These are the activations of a small neural network, seen along a few directions. Each row is one input.
Each table varies a few parts of the input and shows all the possible inputs, shuffled.
Descriptions start from the smaller parts, as in this example, which fits no table here: one of 2 separate values, together with either a single point or one of 11 places around a ring or (one of 5 places around a ring, together with one of 6 places along a line).
Shared parts are said once, and a part with two or three values counts as separate values.
In the rows, 128 means zero.

Rows:
R1: [ 99 150 141 144 195 105 136  97 104  70 199  97 109]
R2: [ 85 132  66 154 158 181  73 120 186 110 166 105 148]
R3: [154 124 155 112  95 119 137 169 121 136 125 121  95]
R4: [152 107 112 135 108 122 127 153 126 131 118 127 120]
R5: [160 123 129 141 109 126 141 110 134 154 119 139 126]
R6: [147 108 127 143 103 132 129 137 112 150 125 129 131]
R7: [141 111 135 109 123 131 137 103 131 169 117 143 140]
R8: [148 114 119 103 123 127 119 108 138 146 104 147 122]
R9: [157 124 123 135 110 124 139 119 140 142 116 148 110]
R10: [158 112 160 109 104 128 132 165 110 154 132 138 110]
R11: [  7 203 141 125 179 113 137 126 105  48  86 113 197]
What do these inputs look like to the network? -> either one of 3 separate values or (one of 2 separate values, together with one of 4 places along a line)
What sort of input is R2? -> one of 3 separate values

Rows:
R12: [161 108 110 129 111 142 114 116 154 154 128 129 122]
R13: [127 138 159 124 142 102 150 144  95 111 133 129 128]
R14: [130 121 153 114 105 119 144 151 102 141  99 141 138]
R15: [ 10 187  87 151 210 137 107  98 142  48 144 101 179]
R16: [122 132 155 118 122 112 155 133 105 132 114 140 131]
R17: [132 126 149 107 120 108 148 144 106 134 103 143 128]
R18: [121 138 154 127 129 111 153 144 103 122 125 136 128]
R19: [143 118 109 138 129 141 111 116 151 128 155 112 110]
R20: [162 105 110 129 102 145 110 128 149 156 121 130 122]
R21: [149 120 110 138 124 142 109 116 149 135 148 120 111]
R22: [151 116 113 134 113 148 109 116 153 146 139 127 112]
What do these inputs look like to the network? -> either a single point or (one of 2 separate values, together with one of 5 places along a line)

Rows:
R23: [ 26 184 145 141 202 116 132 129 102  53 154 105 157]
R24: [ 13 184 116 134 187 123 131 123 116  65 105 131 187]
R25: [114 130  94 131 139 147 108  88 160 135 126 127 137]
R26: [125 116  92 140 100 164 103 144 156 134 116 126 132]
R27: [149 120 139 113  93 114 153 154 112 155  84 156 132]
R28: [124 126 107 127 141 133 128  82 136 140 117 139 137]
R29: [138 112 139 105  84 128 141 156 116 164  83 143 147]
R30: [145 126 106 141 139 150  98 132 155 122 166 108 115]
R31: [151 108 168 107  97 117 139 166 103 147 129 111 114]
R32: [139 134 115 134 148 135 103  99 145 116 159 109 119]
R33: [147 120 112 147 112 148 100 158 142 120 159 101 107]
R34: [119 125  83 132 117 152  97 121 162 136 116 118 136]
R35: [142 125 145 121 101 120 150 132 119 155  93 156 130]
R36: [162 112 167 112 112 105 149 164 104 134 133 135  98]
R37: [137 112 130 122 122 113 149 102 125 142 109 147 129]
R38: [154 124 123 134 157 119 132  98 132 120 158 127 115]
R39: [159 121 157 133 131 108 142 115 113 132 155 127 112]
R40: [160 125 167 129 121 112 147 143 108 133 142 138 101]
Changing only one part turns R23 into R24. The same change can be made to R31. Which row results? -> R29
What do these inputs look like to the network? -> one of 2 separate values, together with either a single point or one of 8 places along a line
Which other rows does R36 become when the choice among 2 separate values takes its other values? List them by row number. -> R27
Which other rows does R26 become when the choice among 2 separate values takes its other values? List them by row number. -> R33

Rows:
R41: [ 65 171 156 123 169 106 132 124 103  87 100 116 176]
R42: [206  99  85 145  93 164  97 129 186 173 149 124 109]
R43: [199 108 224  89  96  72 197 174  87 173 110 156  96]
R44: [192  94  89 123  77 147 117 132 149 192 119 142 102]
R45: [197  92 155  97  77 118 125 145 110 185  99 132 109]
R46: [197  86  54 132 111 193  73  87 215 184 196 115  83]
R47: [ 65 142  41 168 177 166  71  52 196  70 160  81 140]
R48: [198 107 173  93  77 106 159 154  87 177  97 165 105]
R49: [ 42 166 114 172 158 150 124 132 135  73 148 118 155]
R50: [ 64 150 163 120 154  88 153 152  71  54  87 136 158]
R51: [ 42 152  70 166 157 163  87 103 143  77 146 110 141]
R52: [ 70 168 211 106 189  61 202 152  53  92 124 140 162]
What do these inputs look like to the network? -> one of 2 separate values, together with one of 6 places along a line
Changing only the place on the line of 6 turns R45 into R46. The same change can be made to R41. Which row results? -> R47
Which other rows does R49 become when the choice among 2 separate values takes its other values? List them by row number. -> R44

Rows:
R53: [200  99 124 131 124 130 125  96 156 152 171 122  89]
R54: [ 84 152 155 120 163 100 148 123  96  94 128 128 137]
R55: [ 54 172 145 129 177 111 137 150  95  67 146 110 147]
R56: [ 71 154 142 122 153 106 152 124  98  93 109 136 156]
R57: [154 120 102 138 137 138 115  77 156 142 138 130 115]
R58: [187 114 182 113 129  90 168 124 100 143 143 139 101]
R59: [ 64 153  81 149 161 158  84 126 154  87 152  97 152]
R60: [150 101 158 106  56 132 145 202 102 169  77 151 127]
R61: [166 101 172 103  66 123 144 195 100 162 109 140 102]
R62: [ 73 168 161 134 187 106 137 141  96  60 177  98 135]
R63: [119 133 151 117 135  93 165 111 103 125  89 153 145]
R64: [ 55 161 128 118 145 113 150 134 108 103  75 146 176]
R65: [157 108 158 108  96 102 159 146  97 158  93 152 123]
R66: [151 144 168 124 162  88 173  95 101 116 144 140 118]
R67: [166 125 111 147 153 124 121  76 154 132 168 121 100]
R68: [182 104 180 105  81 114 147 184  95 159 123 139  96]
R69: [162 100  94 121  81 158 109 117 160 183  93 140 139]
R70: [199  99 189 114  95 104 156 180  94 143 156 123  83]
R71: [ 71 151  90 153 172 155  92 126 155  79 174  91 135]
R72: [186  84 116 130  68 160  99 166 156 170 130 126  97]
R73: [176  94 109 126  97 144 109 108 155 178 121 134 122]
R74: [123 128  79 134 118 149 113  84 169 161  87 149 156]
R75: [144 112 145 100  85 115 154 149 103 170  63 160 146]
R76: [105 140 133 118 115 111 160 119 104 140  62 164 167]
R77: [ 45 176 139 123 170 118 131 149 100  73 122 119 161]
R78: [211  92 135 136  92 144 108 155 146 157 184 109  75]
R79: [135 134 157 121 138  93 164 103  95 125 112 144 134]
R80: [ 25 169 125 124 154 125 131 170 105  78  97 122 177]
R81: [ 76 138  70 145 136 161 100 107 169 115 102 128 160]
R82: [ 48 153  74 146 146 169  78 138 157 100 128  99 172]
R83: [196  85 123 132  81 155 104 158 153 166 148 116  86]
R84: [166  87 105 121  55 170  94 174 164 181 102 130 118]
R85: [107 142  96 144 156 146 101  88 154 108 155 111 128]
R86: [106 156 167 129 175  97 152 116  93  89 162 115 125]
R87: [167 113 162 114 108 102 161 135  93 152 114 151 114]
R88: [ 99 140  87 141 150 154  99  92 160 112 130 117 139]
R89: [185  98 113 132 109 146 119  99 157 166 141 134 106]
R90: [141 121  87 141 131 140 117  76 160 145 115 143 135]
R91: [119 144 104 151 179 128 112  84 157  94 181 111 112]
R92: [ 94 156 104 159 183 146  89 123 151  74 200  81 117]
Changing only one part turns R70 into R68. The same change can be made to R92. Which row results? -> R71
Changing only one part turns R78 into R83. The same change can be made to R91. Which row results? -> R85
What do these inputs look like to the network? -> one of 2 separate values, together with one of 4 places along a line, together with one of 5 places along a line
Which other rows does R62 become when the place on the line of 5 takes its other values? List them by row number. -> R58, R66, R70, R86
Which other rows does R72 become when the place on the line of 5 takes its other values? List them by row number. -> R59, R73, R88, R90

Rows:
R93: [ 79 136  87 133 132 158  92 129 155 117 123 107 156]
R94: [ 88 144 156 121 170 111 143 127  97  95 159 101 134]
R95: [151  96 102 113  85 157 100 149 153 165 110 122 126]
R96: [191 116 135 143 119 113 144 106 140 138 136 158  93]
R97: [ 55 148 115 103 142 108 167  72 111 140  26 171 208]
R98: [171 114 173 101 130  98 155 129 101 141 154 121  91]
R99: [167  92 112 117 104 151 100 117 152 166 143 105 113]
R100: [ 60 163 150 114 143 117 135 175  99  91 112 130 149]
R101: [173 121 174  99 136  98 157 121 103 131 142 139  86]
R102: [102 156 144 113 182  97 149 107 105  86 152 125 110]
R103: [139 115 164  99  95 114 150 179  90 140 112 133 116]
R104: [ 97 128  89 133 154 151  93 101 157 122 151  90 138]
R105: [160  91 104 118  92 154 101 134 157 170 126 111 118]
R106: [157 109 171 106 115 107 151 145  94 146 146 114 103]
R107: [153 111 174 107 108 112 151 163  96 145 131 120 114]
R108: [178 102 112 114 113 142 108  99 162 160 140 129  95]
R109: [114 156 114 170 147 138 125 127 128  99 137 128 149]
R110: [125 154 114 156 169 118 136  90 138  91 149 148 118]
R111: [ 88 131  91 136 143 160  91 111 152 118 137  94 148]
R112: [157 120 131 147  86 135 129 169 131 143  97 169 124]
R113: [173  96 117 117 109 146 104 102 153 164 154 113 101]
R114: [102 149 150 119 175  95 143 113 103  94 162 105 119]
R115: [107 133  96 133 160 143  98  89 162 116 161  93 131]
R116: [ 67 142  88 132 127 161  89 140 157 118 110 118 151]
R117: [188 116 137 151 108 130 135 130 129 149 143 134 114]
R118: [192 113 137 147 114 115 137 111 136 145 149 144 101]
R119: [ 87 153 156 121 159 114 138 143  95  89 142 107 144]
R120: [128 124 174  99  93 119 144 191  92 138 100 143 120]
R121: [107 140  92 129 166 142  99  80 160 108 148 114 125]
R122: [179 111 139 154  96 130 134 139 130 144 126 143 121]
R123: [118 151 113 168 154 129 128 113 132 105 153 121 142]
R124: [129 110 138  88  90 107 178  92 110 195  17 187 183]
R125: [142 104 101 110  86 158  98 162 154 166  96 135 121]
R126: [ 70 151 146 115 149 112 141 164  97  91 124 119 150]
R127: [167 112 128 149  85 129 135 157 130 146 108 156 126]
R128: [ 84 154 114 161 131 138 124 149 133  94 108 150 149]
R129: [ 96 145 107 165 135 132 127 141 135  98 119 142 151]
R130: [127 157 117 160 164 124 132  97 133  99 161 126 126]
What do these inputs look like to the network? -> one of 2 separate values, together with either a single point or (one of 3 separate values, together with one of 6 places along a line)
Changing only the choice among 2 separate values turns R110 into R96. The same change can be made to R129. Which row results? -> R127
Which other rows does R114 become when the place on the line of 6 takes its other values? List them by row number. -> R94, R100, R102, R119, R126
Which other rows does R98 become when the choice among 3 separate values takes its other values? List them by row number. -> R113, R118
